A small network was shown many inputs. Here are its activations along a few directions, one row for each input.
In each table, some parts of the input vary, and every possible input appears once, in random order.
Descriptions start from the smaller parts, as in this example, which fits no table here: line(6) and (point or (values(2) and ring(5)) or ring(11)).
Shared parts are said once, and a part with two or three values counts as separate values.
In the rows, zero is written as 100.

Other details of the inputs vary at random and push rows far along two fixed directions, the same in every table; ignore that.
To show where, the next rows are all for the same input, with only those details redrawn:
99,98,111,53,146,134,110,87,77,134,99
76,125,120,108,93,100,105,95,124,76,89
76,125,120,108,93,100,104,95,124,76,89
97,10,60,80,110,77,64,138,59,92,73
76,125,120,108,92,100,104,95,125,75,89

Table:
x1: 69,122,123,107,93,101,106,91,120,72,89
x2: 74,121,131,114,87,102,100,85,112,73,93
x3: 123,13,55,91,92,71,68,130,53,94,85
x4: 97,135,104,123,83,92,112,116,131,98,120
x5: 95,131,110,103,82,96,107,97,128,78,100
x6: 113,14,50,73,95,66,78,150,62,99,91
x7: 108,141,104,137,81,97,93,103,117,97,128
x8: 102,127,113,116,75,96,109,86,119,83,102
x9: 119,103,101,49,136,128,113,90,78,134,109
x10: 85,119,114,125,89,96,110,72,120,82,86
x11: 122,19,61,83,94,75,61,134,54,92,87
x12: 110,15,52,86,103,72,74,155,65,109,93
x13: 90,126,125,119,84,102,96,94,120,83,97
x14: 91,130,110,101,78,89,118,105,128,83,107
x15: 103,127,113,116,76,96,109,86,119,82,102
x16: 76,118,126,120,86,100,109,79,112,77,91
x17: 124,98,95,80,140,130,113,73,80,151,107
x18: 116,93,100,75,140,129,114,69,77,146,99
x19: 73,124,120,106,89,92,117,103,125,81,97
x20: 103,125,104,120,79,93,112,74,123,84,97
x21: 107,100,107,58,144,134,109,92,81,140,103
x22: 101,130,118,110,76,98,100,91,119,79,103
x23: 122,100,105,76,135,134,110,85,75,150,113
x24: 123,11,44,95,93,68,71,119,60,96,80
x25: 93,130,112,101,80,88,119,106,127,82,107
x26: 88,91,112,51,142,126,123,92,72,135,106
x27: 100,136,103,125,87,98,100,108,131,93,112
x28: 132,102,87,87,137,128,111,78,79,158,119
x29: 98,129,119,125,84,101,95,99,122,88,104
x30: 104,97,119,61,139,135,104,81,69,135,103
x31: 99,46,69,137,39,43,55,142,103,36,78
x32: 127,23,53,103,99,80,55,144,57,112,101
x33: 76,125,120,108,93,100,105,95,124,76,89
x34: 106,93,113,68,138,132,112,76,69,138,100
x35: 90,40,72,152,47,45,60,138,104,45,70
x36: 93,131,111,118,90,100,102,104,131,87,101
x37: 78,116,116,124,90,97,112,68,117,78,86
x38: 132,110,89,89,133,128,107,89,69,159,136
x39: 108,131,106,137,80,98,102,97,122,98,114
x40: 81,127,117,111,87,93,115,108,129,87,101
x41: 94,45,61,130,45,40,61,148,111,34,74
x42: 99,140,95,128,83,88,112,117,126,101,132
x43: 125,114,85,74,141,130,106,100,77,156,134
x44: 126,97,94,67,133,124,118,68,74,139,106
x45: 111,136,89,147,84,91,105,85,122,102,121
Describe the family of inputs behind these rows.
Answer: line(5) and (values(3) or line(6))
Changing only the line(5) part turns x30 into x10. The same change can be made to x29. Which row results?
Answer: x17
Changing only the line(5) part turns x39 into x27. The same change can be made to x8. Which row results?
Answer: x5
A walk changes only the line(6) part. It starts at x43 and steps to x27. List the rest of the walk in order.
Answer: x36, x21, x33, x1
Which other rows does x19 become when the line(6) part takes its other values? List them by row number.
Answer: x4, x12, x26, x40, x42
A walk changes only the line(5) part. It starts at x25 and steps to x9. List the rest of the walk in order.
Answer: x11, x3, x44

Table:
x46: 120,85,71,95,88,84,98,104,101,93,99
x47: 71,121,117,107,106,100,121,97,111,101,107
x48: 112,89,78,119,100,96,76,105,104,97,92
x49: 105,173,122,104,81,104,129,87,148,89,116
x50: 91,88,93,103,103,99,77,128,106,91,93
x51: 84,65,81,116,56,54,90,115,116,45,68
x52: 74,165,132,123,94,107,131,96,140,100,123
x53: 119,112,110,96,97,109,92,102,88,111,120
x54: 103,111,104,99,124,119,128,70,93,134,111
x55: 116,97,89,82,132,115,114,105,78,153,126
x56: 80,81,100,99,108,98,80,115,102,85,82
x57: 109,88,118,67,126,129,104,78,60,127,100
x58: 93,169,118,136,90,108,131,71,137,110,122
x59: 79,68,102,126,54,64,70,128,99,46,84
x60: 105,101,115,86,101,112,92,113,83,104,113
x61: 102,83,87,81,91,85,99,129,103,87,97
x62: 86,77,96,107,106,96,83,99,99,86,73
x63: 96,133,110,117,69,86,119,74,139,69,91
x64: 131,77,86,89,107,111,85,97,63,120,112
x65: 112,48,70,99,119,98,73,103,75,107,78
x66: 93,63,88,88,125,99,109,98,69,125,95
x67: 100,99,87,132,81,81,70,126,122,77,93
x68: 116,114,120,89,111,127,110,64,83,120,109
x69: 101,93,103,41,132,118,120,95,81,124,98
Describe the family of inputs behind these rows.
Answer: values(4) and ring(6)
Changing only the values(4) part turns x68 into x63. The same change can be made to x60. Which row results?
Answer: x61
Which other rows does x51 become when the values(4) part takes its other values? List them by row number.
Answer: x57, x62, x66
Which other rows does x58 become when the ring(6) part takes its other values? List them by row number.
Answer: x47, x52, x54, x55, x66

Table:
x70: 104,33,70,53,122,90,99,112,60,111,81
x71: 115,131,101,67,142,132,132,89,95,158,132
x72: 111,132,109,75,146,138,120,99,91,159,132
x73: 109,95,98,56,119,113,118,106,81,125,114
x74: 87,104,94,148,77,78,100,88,124,75,90
x75: 96,82,92,95,83,80,109,101,99,81,90
x76: 112,115,102,137,66,88,69,108,120,67,98
x77: 94,88,106,116,85,91,79,117,93,85,102
x78: 99,56,77,118,113,95,76,106,76,111,92
x79: 102,72,103,69,131,122,89,110,61,128,105
x80: 82,111,101,155,78,83,81,121,125,77,100
x81: 100,41,76,56,125,97,82,143,60,115,95
x82: 126,92,110,70,136,139,99,68,56,146,110
x83: 142,69,63,81,90,87,83,120,84,102,104
x84: 81,98,109,128,67,76,101,89,116,56,81
x85: 73,112,127,105,103,108,100,85,108,82,83
x86: 111,113,94,118,55,73,99,114,121,70,110
x87: 106,90,90,96,78,80,102,120,100,88,107
x88: 123,65,77,90,90,87,76,133,74,104,111
x89: 72,133,142,83,122,130,111,72,115,94,81
x90: 101,37,72,39,124,94,91,136,70,109,83
x91: 83,132,126,65,112,116,133,75,123,96,87
x92: 67,106,111,105,74,78,89,135,134,52,84
x93: 108,62,83,88,94,85,82,137,75,101,108
x94: 91,181,130,111,112,126,129,88,135,123,133
x95: 99,110,109,138,63,85,76,112,113,69,103
x96: 109,98,100,79,153,138,98,97,70,160,121
x97: 78,129,135,75,118,123,125,63,117,93,80
x98: 88,103,94,149,77,78,100,90,124,75,88
x99: 140,63,64,85,91,85,86,99,81,99,91
x100: 100,56,75,119,112,96,75,107,77,111,90
x101: 91,108,86,137,73,71,109,100,129,78,98
x102: 100,134,118,102,82,97,129,75,119,91,105
x103: 72,96,110,121,75,77,100,91,121,53,71
x104: 97,95,81,122,92,85,89,134,109,100,112
x105: 101,134,129,97,103,119,127,56,103,108,103
x106: 93,107,87,139,72,71,109,102,129,78,96
x107: 67,169,159,85,118,138,118,80,135,95,97
x108: 85,100,113,140,66,82,86,96,111,62,87
x109: 127,155,115,90,102,123,105,90,116,114,124
x110: 102,88,74,119,89,79,106,102,109,98,97
x111: 91,85,93,138,98,93,83,100,99,95,91
x112: 95,119,101,124,102,104,114,73,115,105,98
x113: 127,141,116,97,102,123,113,50,110,107,101
x114: 114,170,132,94,92,121,140,52,125,109,118
x115: 100,61,75,116,112,94,70,130,80,113,101
x116: 96,60,79,70,102,83,96,132,85,93,92
x117: 75,99,115,135,70,83,87,98,113,57,82
x118: 114,137,124,98,100,121,121,52,103,110,106
x119: 117,130,102,68,142,133,133,90,95,158,129
x120: 130,58,79,104,99,98,65,97,71,101,87
x121: 119,82,71,73,131,109,109,115,78,146,118
x122: 107,76,93,59,125,113,99,122,66,129,112
x123: 76,86,109,104,97,93,80,123,100,77,86
Describe the family of inputs behind these rows.
Answer: ring(6) and (values(3) or line(6))
Changing only the ring(6) part turns x111 into x80. The same change can be made to x117. Which row results?
Answer: x79
Changing only the ring(6) part turns x112 into x115. The same change can be made to x105. Which row results?
Answer: x77
Which other rows does x104 become when the values(3) part takes its other values? List them by row number.
Answer: x72, x94
List by row number the other rows that have the ring(6) part in common with x106.
Answer: x70, x75, x91, x99, x101, x102, x110, x114
Which other rows does x118 become when the ring(6) part takes its other values? List them by row number.
Answer: x82, x86, x88, x95, x114
